A small network was trained on made-up records. Each row is its average activation on records with the value named, seen along a few directions.
Related values have similar rows: they may be neighbours, one step apart, or belong to one group.
Strong random noise was added to every row along 3 fixed directions; ignore it. To show where, here is one row again and again, with new noise each time:
[ -42  126  136 -147  263 -216 -366 -201  -25  -96 -111 -146 -146 -250]
[ -29  132  142 -267  254 -237 -349 -170   53  -66  -75  -63 -121 -188]
[-264 -123  -19 -191  269   -1  194  200  320   76  -54 -161  -89  440]
[-302 -219  -52  436  352  213   74   12  -73  -95 -235 -604 -219  281]
[-248 -298  -48  112  379  294  120   87  171  -21 -123 -390 -154  693]


Values of FIBA:
mevan: [ 423 -287  138  -22   13  237 -258 -294   51   -8  155 -141  -28   69]
fibaf: [ 432 -162  225   27   82  124 -311  -18 -167 -113  190  250 -120  256]
giv: [-235  552  -58 -157 -136 -498  192  103  -10   25 -138  298  147 -475]
tuze: [  92   37   -1  110  287  216 -311 -256 -259  -66  -57   89  -23  201]
noson: [ 205  426  -26 -255  -44 -110 -420 -381 -146  -67 -114  125  243 -391]
toz: [ 130  139   63  487  305   95 -494 -398 -762 -265 -191  -85 -191 -355]
dunul: [-249 -213 -124  282  -61  444  151  108 -118 -264   57   64 -138  414]
vifaz: [  24 -153  139  276   -6  170   67  201 -285  -71   18 -136 -313 -308]
vulot: [  22 -201 -305  202 -221  163  162   -6  -14  119 -114 -231  210   89]
dubat: [-110  -94  -34 -508  -50  151  323  262  270  -64  193  492  -64  251]
kab: [  38 -135  158   15   74   38 -273  -92 -208 -262  141   28 -254    7]
peb: [   9  171 -171 -132 -282  -10   15 -135  186   78   52  218  299  128]
masu: [ 166  168 -170   82 -374 -278  167  -35   40   38  127  133  242 -269]
panu: [  -7  -58  -98  364 -354  -15  462  395   50   91   67 -250   59 -191]
diz: [-100  -92   87  442  235   72  146   58 -275  242 -241 -211 -239   12]
fute: [ 210  -35  -71  138 -292  -21  253  114    5  106  123  -17  227    5]
nor: [   7  262 -134  -80 -337 -272  154  -24  177   55  -81  -16  256 -533]
pes: [ 120  -71  286  274 -132 -277 -282  -56 -226  -25   86 -183 -130 -610]
ludeg: [ -81  137   43 -182  -19   26 -326 -335   85  101  -89   59  216 -174]
The values of FIBA form a line.
Which values are neighbours of toz? Give them in the order they are listed.
> tuze, diz
Which values are neighbours of vulot? Give them in the order they are listed.
> masu, nor
Which values are neighbours of dunul? Give them in the order they are listed.
> dubat
Which values are neighbours of pes? Give them in the order they are listed.
> mevan, fibaf
